These are the activations of a small neural network, seen along a few directions. Each row is one input.
In each table, some parts of the input vary, and every possible input appears once, in random order.
A made-up example of a description, with smaller parts first: ring(5) and (point or (values(2) and line(4)) or line(9)).
Shared parts are said once, and a part with two or three values counts as separate values.
In the rows, zero is written as 128.

Other details of the inputs shift rows strongly along three fixed directions, in all tables alike. That doesn't count.

Table:
x1: [119 102 153  95 148  91 141 150 171 202 103]
x2: [138 131  98 177  71 211 103 117  89  96 127]
x3: [149  81 166 172  45 226  68 152 119 146 104]
x4: [143 174  49  90 154  94 184  57 156 149 194]
x5: [155 107 129 175  86 193 119 145 107  98 130]
x6: [117 121 130 179 111 161 104 145  98  79 145]
x7: [ 51 121 177 121 195  24 132 174 137 124 107]
x8: [ 77 178  72 157 195  51 166 137  72   8 176]
x9: [113 135 129 165 121 128 126 153 117  83 134]
x10: [ 91  88 227  51 142  62 109 172 167 212  35]
x11: [130 168  93  60 181  95 156  75 161 184 141]
x12: [153 134 117  78 120 127 143  94 183 208 133]
x13: [ 95 101 173 164  97 159  78 185 114 133  66]
x14: [104  70 186 145 101 123 107 191 140 166  72]
x15: [ 74 134 105 186 148  92 129 153  91  57 160]
x16: [182 125 117  64 128 142 165  67 168 206 143]
x17: [ 82 139 147 158 151  76 139 165 117  72 123]
x18: [159 145  83 108 111 156 138  87 117 132 157]
x19: [174 147 103 116  92 207 123  69 119 139 134]
x20: [169 130  86 110  76 183 131  77 111 137 149]
x21: [214 155 146 116 215  88 128 123 133  56 156]
Each input here is: point or (line(4) and values(5)).
Q: Change only the line(4) part in x6. List by row number the other rows that result.
A: x3, x7, x15
Q: Start at x14 and move only the line(4) part, one step at a time. The first step leads to x1. Which rows follow, in order?
A: x5, x16

Table:
x22: [130 110 156  81 131  81 139 135 152 158 113]
x23: [ 99 130 128  97 143  97 148 143 151 175  91]
x24: [129 150  89 113 177  73 158 101 158 147 176]
x25: [109 116 136 114 139  90 163 145 164 176 107]
x26: [ 95 141 111 167 149 107 110 160 103  75 135]
x27: [149  93 169  85  77 151 108 123 121 162  87]
x28: [105 101 156 158  96 142 119 183 130 138  72]
x29: [129 138  95 122 107 157 149 106 111 139 116]
x30: [135 105 193 119  92 147 103 138 174 186  92]
x31: [ 85 128 132 153 145  98 104 164 100  99 105]
x32: [169 157 103 129  73 220 111  66 108 121 143]
x33: [101  72 179 166  99 146 101 180 129 147 110]
x34: [113 168 109 140 135 131 125 117 118  86 146]
x35: [202 142 133 132 180 123 137 138 129  87 148]
x36: [115 125 137 106 156  86 118 142 163 173 117]
x37: [127 141  87  88 166 106 157  81 155 180 174]
x38: [155 120  97 127  83 210 117  76 101 152 149]
x39: [143 140 134 177  79 196  99 127 113  85 131]
x40: [140 148 145 154 205 102 120 142  96  31 132]
x41: [138 124 120 144 121 104 159 124 113  80 166]
x42: [141 141  77  98 137 149 143  71 134 164 174]
x43: [107 127 129 146 125 100 130 154  90  55 132]
Q: Describe the family of inputs behind these rows.
A: values(2) or (line(4) and values(5))
Q: Change only the values(5) part in x33. List by row number the other rows that result.
A: x24, x25, x30, x41
Q: Which other rows belong to the same alternative as x35? List them by row number.
A: x40
